A small network was shown many inputs. Here are its activations along a few directions, one row for each input.
In each table, some parts of the input vary, and every possible input appears once, in random order.
Descriptions start from the smaller parts, as in this example, which fits no table here: one of 3 separate values, together with either a single point or one of 11 places along a line or (one of 6 places along a line, together with one of 8 places around a ring).
Shared parts are said once, and a part with two or three values counts as separate values.

Other details of the inputs shift rows strongly along two fixed directions, in all tables alike. That doesn't count.

A family of inputs:
R1: [-31  33  45  85 -12 -13  -1   0   5 -25   6]
R2: [-30  39  63  75  49 -18  20  42 -14  12 -47]
R3: [-27  47  63  69  47 -23  23  46 -13  13 -43]
R4: [-44  16  50  48 -82 -35  -8 -23  48 -35  55]
R5: [-39  28  40  57 -78 -18 -23 -19  31 -68  38]
R6: [ 11 -26 -18 -32 -12  -5 -16  10   4  23  -5]
R7: [ 15  -4 -45 -40 -50   0 -29 -19   6 -34  30]
R8: [-19  37  53  59 -14   4  40  -4  14 -17  27]
R9: [ 32   6 -40 -25   8  -1 -11  -3  -9   5  -1]
R10: [-18  39  72  58  -9  -3  26  -2  28 -20  18]
R11: [ 29   1 -47 -18   6   2  -4  -5 -19   4   2]
R12: [ 36  -3 -19 -37  14  22  13 -14   6   9  11]
R13: [-43   3  41  68 -82 -16 -17 -16  33 -30  45]
R14: [ 13 -27 -47 -28 -69  -2 -20 -23  13  -5  45]
R15: [  2  -8 -32 -48   6  -2  -6  -2 -10  -6  -3]
R16: [ 43  -5 -29 -23   3  31  13  -4  -8  10   9]
R17: [ 24  -1 -54 -25 -37  -6 -15 -49   8 -28  48]
R18: [ 13  -9 -13 -23  83   0   7  17 -28  38 -55]
R19: [ 39 -15 -22 -31 -35  23 -17 -54  32 -27  43]
R20: [  4 -21 -12 -32  48  -1  14  51 -27  65 -49]
R21: [ 34 -22 -27 -22 -34  31 -17 -57  24 -26  47]
R22: [ 12  -9 -53 -32 -57   4 -24 -25  -1 -38  37]
R23: [ 39 -20 -20 -16  10  39  -6 -13  -2   7   0]
R24: [-12 -44  -7 -26  61   6  10  29 -27  61 -50]
R25: [  3 -14 -25 -49   9  -4 -15  -5  -6  -9  -8]
R26: [ 38   1  -4 -26  67  30  29  38 -25  47 -44]
R27: [ -1 -36 -15 -34  -2  -5 -12  -6   7  22  -5]
R28: [ 15   4 -19 -29  79  -4  19  25 -32  42 -46]
R29: [ 16 -17 -35 -19  22   5 -16 -25 -10   1  -2]
R30: [  1 -23 -29 -22   2  14 -24   0 -17  -9 -14]
R31: [-14  41  81  65  44   5  40  47  -2  18 -36]
R32: [ -8 -29 -15 -33  54  -2  29  37 -33  64 -41]
R33: [  3 -35  -5 -27  51   4   2  43 -23  61 -59]
R34: [ 45 -13 -15 -24   8  32  -6 -10   6   6  -4]
R35: [  7 -24 -36 -43 -58 -11 -19 -32  26  -5  47]
R36: [-56  27  58  53 -16 -22   4   4  12 -36   0]
R37: [-58  18  49  57 -15 -13   3  -1   4 -35   5]
R38: [-55  33  40  50 -22 -21  22   8  -2 -32  13]
R39: [-48  35  67  53  37 -19  21  59 -18   3 -50]
R40: [ 28  -2 -39 -32 -27 -11 -29 -46  19 -27  35]
Each input here is: one of 2 separate values, together with one of 4 places along a line, together with one of 5 places along a line.
- Changing only the choice among 2 separate values turns R11 into R17. The same change can be made to R20. Which row results? => R35
- Changing only the choice among 2 separate values turns R25 into R39. The same change can be made to R10. Which row results? => R31
- Which other rows does R1 become when the place on the line of 4 takes its other values? List them by row number. => R13, R23, R30
- Which other rows does R15 become when the choice among 2 separate values takes its other values? List them by row number. => R7
- Which other rows does R19 become when the place on the line of 5 takes its other values? List them by row number. => R8, R10, R12, R21
- Which other rows does R29 become when the place on the line of 5 takes its other values? List them by row number. => R17, R18, R28, R40

A family of inputs:
R41: [-33  28   9  22   4 -25  14  31 -20   3 -18]
R42: [ 55 -11 -73 -57 -11  15 -23 -32  -5 -23  22]
R43: [ -5 -30 -27 -67  64  -5  15  11 -19  38 -31]
R44: [ 22 -26 -72 -62 -17  -5 -30 -15 -12 -11   9]
R45: [ 10  38 -12  18 -46  -6  -2 -24  10 -43  42]
R46: [ 3 23 34 29 10  4 32 24  2 25  2]
R47: [-10 -10   6  11 -67 -13  -7 -14  27 -13  41]
R48: [  0  19  14   3 -30  -7   9 -52  31 -36  47]
R49: [ 3 14 36 33 13  9 31 19  4 18 -5]
R50: [ 21 -49 -55 -53 -15   8 -40 -28  -2   0   4]
R51: [-36  13  20  27  16 -21  -5  23 -12  -1 -21]
R52: [ 13   3   2  24 -48   9 -23 -47  28 -44  42]
R53: [ -2  13  35  35  17  15  21  14   9  15 -12]
R54: [-33   4  30  25  12 -15  -5  20  -7  -3 -29]
R55: [ -6  30  24  35  31  -1   6  12  -9  -8 -15]
R56: [-36  -8  38  25   7  -2   2  21  -5  11 -19]
R57: [ 11 -42 -29 -47  41  12   0  26 -18  54 -44]
R58: [ 18 -31 -30 -54  34   2  12  36 -24  64 -31]
R59: [ -3  20  34  33  27   6   6  10  -3 -10 -23]
R60: [  7   3  15  21 -43  19 -13 -34  27 -35  39]
- Changing only one part turns R50 into R52. The same change can be made to R44. Which row results? => R42
- What is each input in this table made of? => one of 2 separate values, together with either a single point or one of 9 places along a line

A family of inputs:
R61: [ 22 -19 -23 -24  -5   9 -11  -8   2  17   3]
R62: [-4 26 30 29 27 -6  9  9 -7 -4 -9]
R63: [-30   9  25  19   1 -28  -4  28  -1   7 -26]
R64: [ 19 -21 -20 -29   1   5  -7  -7   7  14   9]
R65: [-49   7  20  18  13 -16   2  19  -8   7 -10]
R66: [-23  10  45  24  20  -1  28  36  -9  17 -16]
R67: [ 22 -22 -29 -37  13  23  -3  -8  -6  10 -12]
R68: [-6 28 19 32 13 -9 20 18 -6  8 -8]
R69: [-43  -1  31  30  17 -19  20  31 -23   6 -30]
R70: [-35  17  25  30 -66 -38 -21 -18  34 -40  32]
R71: [ 20 -24 -27 -39  10  21  -2  -7  -7  15 -10]
R72: [-41   8  16  27   8 -17  -5  25 -10  13 -12]
R73: [ 22 -11 -23 -28  13  13  -7 -18   2  -7   2]
R74: [-20   6  35  20  13  -4  20  18   5  11  -5]
R75: [ 15 -19 -20 -32  -5  15  -3  -8   0   8   3]
R76: [ 31  -6 -30 -40  22  19  -7  -5 -16  -4  -6]
R77: [-25   9  43  27  22   1  27  35  -4  16 -19]
R78: [-17  14  29  42 -68  -6  -6 -13  33 -34  48]
R79: [ 26  -1 -22 -31  15  10  -8 -17  -6 -10   6]
R80: [ -8  28  19  30   9  -3  23  22  -8   4 -10]
R81: [ 34 -10 -32 -32  18  21 -11  -4 -14   2  -9]
R82: [  8  -7  -2  -3  19   6   2  -5   1  14 -13]
R83: [  7 -23 -35 -48  -1  -7 -22  12 -10  10 -23]
R84: [-13 -22 -10  -6   9 -19  -3   5 -16  10 -14]
R85: [ 20 -13 -25 -11 -77   0 -31 -41  37 -31  63]
R86: [-16  -9  -3 -25   8 -19  -7  12  -3   6 -22]
R87: [ 24 -24 -26 -38  14   9  -6  -9  -2  25  -5]
R88: [ -9  35  16  46 -61 -18   2 -22  28 -36  48]
R89: [-28  -7  -5  -5  27 -12  -6  20 -15  25 -20]
R90: [  2 -24 -32 -54   2  -6 -16   8  -9   6 -22]
R91: [ 29 -25 -26 -38   7   8  -7   5  -7  25   0]
R92: [ 21   0 -31 -32   6   4   6 -13  -3   1   8]
R93: [ 17 -10 -25 -12 -81   8 -29 -45  32 -34  58]
R94: [-14  30  27  35  22  -6  32  33 -13  13 -21]
R95: [ 14   7  -8  16 -51   1 -25 -37  28 -41  44]
R96: [ 28   2 -41 -22 -55  -6 -16 -47  25 -29  55]
R97: [  9  -6  -4  -2  10  15   2   5  -5  10 -16]
R98: [16  4 -2 -4 27  5 -1 -4 -7  3 -8]
R99: [ 31  -4 -23 -29  45  19  -1  16 -28  16 -29]
R100: [ 11  -5  -3  -2  23   6   1  -3   1   7 -12]
R101: [-11  24  27  47 -47 -10 -11 -33  34 -46  44]
R102: [-40   4  21  38 -64 -31  -8 -26  19 -45  40]
R103: [-10  21  32  26  27   0  15   6  -5  -7 -10]
R104: [-15   9  32  30  15  -4  14   6   3  14 -13]
R105: [-13  16  30  28  20   7  15  13  -3  -8 -14]
R106: [-12   9  30  34  10  -1  11  12   0  15 -14]
R107: [ 27 -14 -27 -18   5  13 -13 -12   3   2  -2]
R108: [ -9 -25 -41 -46   8   5 -18   6 -17  12  -8]
R109: [ 32  -5 -26 -19   9  12 -15 -13  -5  -2   2]
R110: [-10  11  28  36  13   1  10  11   1  10 -16]
R111: [ 30 -19 -33 -30  14  22  -9  -3  -7   7 -13]
R112: [ 26 -25 -24 -42  12   5  -4   0  -4  25   2]
R113: [  2 -31 -34 -25 -12  -6 -14   0 -17   0  -6]
R114: [-21  16  32  39 -58  -8  -2 -35  34 -37  44]
R115: [ -7  28  38  38  48  -3  17  32 -20  12 -32]
R116: [-44   8  16  25   4 -11  -3  29 -12   8 -14]
R117: [  9 -36 -41 -32   4  -9 -15   1 -21  14 -14]
R118: [ 25  -6 -38 -43  17   5  10  -8  -8  12  -1]
R119: [ 22   2 -25 -13 -64  11 -28 -53  25 -57  58]
R120: [-14  13  30  29  17   7  17  13  -1  -5 -16]
R121: [-20  15  36  32 -61 -14   0 -22  33 -34  55]
R122: [  9 -10   1 -10   4   7   5  18  -7  17  -4]
R123: [ -8  17  27  34  17   6   9  17  -4  -4 -16]
R124: [  8  10 -11 -12  13   6  17   8 -11   4  -6]
R125: [-14   9  30  31   6   5  13  16  -3  10 -16]
R126: [-20   8  35  22  13  -3  19  10   3  12  -9]
R127: [ 26   0 -33 -27   5   0   1 -13  -2   6   8]
R128: [-18  10  33  26  18   2  18   5   3   5 -14]
R129: [ 21  -1 -33 -32  -2   8   8  -7  -6   1   6]
R130: [-15  12  31  28  23   1  17   6   3  -2 -14]
- Changing only one part turns R63 into R86. The same change can be made to R110. Which row results? => R128
- Changing only one part turns R87 into R93. The same change can be made to R101. Which row results? => R123
- What is each input in this table made of? => one of 5 places around a ring, together with either one of 3 separate values or one of 11 places along a line
- Which other rows does R102 become when the choice among 3 separate values takes its other values? List them by row number. => R65, R86
- Which other rows does R69 become when the choice among 3 separate values takes its other values? List them by row number. => R90, R108
- Which other rows does R78 become when the place on the ring of 5 takes its other values? List them by row number. => R64, R74, R77, R85
- Which other rows does R67 become when the place on the line of 11 takes its other values? List them by row number. => R66, R71, R75, R76, R77, R105, R119, R120, R124, R129

A family of inputs:
R131: [-19 -12   6  19 -29 -10 -22  -5  11   6  -6]
R132: [  4 -29  -1 -30 -54  19 -25 -53  38 -42  55]
R133: [  4 -12 -26 -23 -52 -28 -30 -52  22 -44  53]
R134: [ 21 -28 -22 -49  50  10   9  54 -25  93 -36]
R135: [ 17  19   8  24 -10   4 -14 -16   9 -19  -5]
R136: [-1 57 62 62 -5 -4 26 29 13 11 15]
R137: [ 35 -18  -1 -22  36  46  -3  10 -14   5 -23]
R138: [  3  13  25  28  38   9  66  27 -10  41 -17]
R139: [ -4  14  -7  22   2 -13  -4 -17  -6 -19  18]
R140: [-59  17  41  62 -13 -36   3  41  -3  -8  -4]
R141: [  6 -18 -11 -32  34 -16  -4  -8 -13  21 -25]
R142: [ 54   0 -26  -7 -76  14   9 -36  31 -28  58]
R143: [-32  32  54  72  15   1  16   3  18 -13  -6]
R144: [  9 -18 -53 -81 -23  -3 -11 -28 -11 -17  16]
R145: [-18 -19   9  19 -26   0 -22   3  20   0  -3]
R146: [  8 -19 -15 -23 -52  -2 -31 -56  48 -40  43]
R147: [ 22  16 -34 -30  30   7   0  24 -20  -1 -30]
R148: [-13  37  60  73   6   3   7  15  17 -22 -17]
R149: [-17  31 -15   8  -6  -5   5  -4   3 -24  13]
R150: [  5  -8   9   4  42  27   9  -2 -10  13 -17]
R151: [ -3 -32 -28 -18  16 -14 -18  22 -27  26 -24]
R152: [ 35   6 -35  -2 -54  -8 -37 -42  11 -55  47]
R153: [  7 -12 -18 -22 -55 -13 -32 -64  39 -34  40]
R154: [-13 -14  30   1  -6   2  -2 -21  19 -13   9]
R155: [-36   2  -3  -1 -43 -12  -5  15 -15 -10   3]
R156: [ -2 -49  -3 -27  15  32 -12  20 -11  29 -23]
R157: [  7 -40 -30 -34  55  -4 -10  34 -42  63 -63]
R158: [-13  20  22  36  54  -8  18  13 -25  22 -34]
R159: [  1   8 -33 -36  31  12  15   7 -39   7 -18]
R160: [-13  29  70  71   4  11  11  12   6 -22 -10]
R161: [-36  22  68  65  13  22  22   5   8 -16   7]
R162: [-42  43  37  66  15 -23  20  17  -4 -23   8]
R163: [  8  23  -5  17  -6 -11  -9   7  -4 -34  11]
R164: [ 17 -38 -19 -25  -3   7  29  27  -7  53 -15]
R165: [  3  -5  18  -1 -26 -10  42  -9  23   9  24]
R166: [ 38 -17 -58 -41  -5  17 -28 -51   7  -5  14]
R167: [-14 -15 -37 -34   9  -7  -8  35 -18  22 -30]
R168: [ 37   0 -21 -12  33   4 -11   2 -24  11 -31]
R169: [ 20  13 -27 -35  23  13   7  19 -40  -2 -29]
R170: [-18 -26  19  17 -29   8 -18   0  10   0   4]
R171: [  3 -23 -29 -58  82 -13  11  33 -34  36 -48]
R172: [-33  39  72  42  -3 -24  33  20  24  21  22]
R173: [11 28  7 12 -9  6 14 -6 16 18 41]
R174: [ 11 -15 -60 -76 -16  -9 -18 -24   9 -17  15]
- What is each input in this table made of? => one of 4 places along a line, together with either one of 2 separate values or one of 9 places along a line
- Changing only the place on the line of 4 turns R154 into R170. The same change can be made to R132. Which row results? => R156
- Changing only the place on the line of 4 turns R168 into R141. The same change can be made to R135. Which row results? => R153
- Which other rows does R159 become when the place on the line of 9 takes its other values? List them by row number. => R139, R143, R149, R150, R158, R161, R162, R166

A family of inputs:
R175: [-22  36  14  29 -12  -7   7 -13   3 -41  18]
R176: [-36 -11  38  31  -9 -17  -9  32   5  18 -27]
R177: [-15  11  29  28 -65   3 -18 -44  48 -58  52]
R178: [-31  24  12  18 -21 -31 -17   5   2 -23   7]
R179: [ 40 -14 -61 -81 -17   2  15   2  -3  25  23]
R180: [ 21  49  27  40   7   7  13   4   4 -14   3]
R181: [ 13 -61 -41 -68  33  15 -18  35 -25  48 -54]
R182: [ 16  12  49  47  59  24  27  27  -7  38 -39]
R183: [ 10  39   8  45 -57 -13 -11 -44  31 -61  62]
R184: [ 13 -26 -74 -59   0  -4 -31 -14 -23  -1   3]
R185: [ 71 -25 -32 -46  24  44 -14 -16   4  24  -9]
R186: [-18   6  20  41 -62   1 -17 -54  42 -50  56]
R187: [-40 -18  22  28 -42  -7 -13  11   7  -8   2]
R188: [-39 -11  40  28  48 -13   3  39 -16  38 -47]
R189: [-46  17  22  19  48 -16  16  49 -40  13 -46]
R190: [-14  27  26  18  38 -26  57  52 -17  57 -20]
R191: [-20   7  25  33 -65   6 -15 -49  41 -57  55]
R192: [ 19  42  25  44  47   8  27  22 -16  14 -24]
R193: [-28  -5  36  32   2 -16  -3  -7  10  -2  -7]
R194: [  9  41  30  37  59  21  39  36 -31  14 -37]
R195: [-26  29   9  21 -71 -27 -18 -36  25 -72  48]
R196: [ 28 -47 -43 -68   4   8 -33 -29   5   8  -7]
R197: [-20  -2  32  15 -40   0  33   6  22  18  34]
R198: [ 50 -13 -57 -51  72  24   9   6 -39  26 -33]
R199: [-10   0  29  24 -56 -14  20 -10  38  16  50]
R200: [-41  24  23  19   8 -22   1  31 -15 -12 -18]
R201: [ 14  44  14  52 -14  11  13 -13   4 -27  24]
R202: [-37  16  13  23 -23 -26  -3  33  -8 -13 -12]
R203: [  6 -57 -41 -68  49  21 -17  18 -33  41 -45]
R204: [-20  35  29  18  64  -5  30  37 -23   5 -45]
R205: [-16   6  36  36  11  -2   2 -10  17  -3  -1]
R206: [  4  38  34  29  66  -3  29  35 -20  13 -41]
R207: [  0  10  43  35 -17  16   4 -11  25 -27  17]
R208: [-17  33   3  34 -23 -13   0 -27  10 -43  31]
R209: [ 13  14  33  43 -35  32   3 -25  24 -28  32]
R210: [-23  23  10  26 -11 -33  -5 -12   1 -26   8]
R211: [ 59  -3 -64 -56 -41  19 -28 -50  14 -49  48]
R212: [ 19 -52 -47 -67   2  19 -25 -29  -6   1  -5]
R213: [-34  20  17  26  42 -22  19  21 -29   4 -34]
R214: [ -4  33  26  30  48   7  31  25 -25  -4 -25]
R215: [-16   1  22  30 -92  -9  14 -31  47  -9  79]
R216: [ 17  48  24  39 -18  13  12  -4  10 -35  20]
R217: [ 37 -34 -37 -61  30  21 -21 -20   5  16 -14]
R218: [ 10 -32 -70 -52  16  -6 -18  19 -36  26 -29]
R219: [ 13 -50 -43 -66 -12  13 -38 -12   1   3  -1]
R220: [ 13 -32 -74 -62 -18  -1 -28   3 -24   0  -5]
R221: [ 21 -62 -57 -55 -17   2 -41  -7  -2  26  -7]
R222: [ 25 -24 -77 -59 -70 -16 -54 -29  11 -26  34]
R223: [-34  -6  50  16  51  -2  18  34 -14  21 -54]
R224: [  4   9  50  31  46  12  17  19   3  17 -30]
R225: [-14  37  26  21  51 -14  18  23 -12   3 -32]
R226: [ 14 -64 -61 -54 -19  10 -36  -8  -7  22  -6]
R227: [ 16 -24 -56 -71  60   5   0  11 -46  20 -45]
R228: [ 36 -16 -68 -74 -36   4  11 -14  -1  13  41]
R229: [-30  -5  20  36 -71 -13 -22 -51  35 -49  50]
R230: [ 46 -42 -33 -56  65  45   4   5 -25  34 -38]
R231: [ 37 -14 -75 -60 -69  -5  -1 -39  16  -2  71]
R232: [-16   2  52  13  33  -7  49  49   2  68 -25]
R233: [ 44 -11 -59 -76 -15  -6  10  -2   2  32  23]
R234: [ 15  11  31  49 -12  28   8 -18  17  -8  18]
R235: [ 16 -52 -36 -69  51  10 -25  19 -22  48 -48]
R236: [-26  26  26  16  42 -28  13  25 -19   4 -39]
R237: [-32  19   6  27 -19 -33 -16   1  -2 -19  11]
R238: [  8   9  28  48 -61   3 -17 -50  46 -47  59]
R239: [-33  14   7  35 -18 -36  -8  24  -8  -2  -8]
R240: [ 71 -25 -44 -46 -50  48 -32 -55  31 -28  47]
R241: [-44 -13  33  29  31  -6   3  28 -16  25 -33]
R242: [ -3   6  34  47 -13  13   5 -21  19 -20  21]
R243: [-17  33  24  29  69 -15  25  29 -23  16 -41]
R244: [-19   0  47   9  14   0  49  44   5  50 -12]
- Changing only one part turns R200 into R189. The same change can be made to R204. Which row results? => R175
- Changing only one part turns R197 into R244. The same change can be made to R230. Which row results? => R207
- What is each input in this table made of? => one of 2 separate values, together with one of 5 places around a ring, together with either a single point or one of 6 places along a line
- List by row number the other rows that have the place on the ring of 5 and the choice among 2 separate values in common with R236. => R178, R180, R206, R222, R225, R233
- Which other rows does R217 become when the choice among 2 separate values takes its other values? List them by row number. => R225
- A walk changes only the place on the ring of 5. It starts at R239 and steps to R222. List the rest of the walk in order. => R202, R220, R218
- List by row number the other rows that have the place on the ring of 5 and the choice among 2 separate values in common with R188. => R182, R193, R199, R205, R221, R238
- Which other rows does R218 become when the choice among 2 separate values takes its other values? List them by row number. => R226
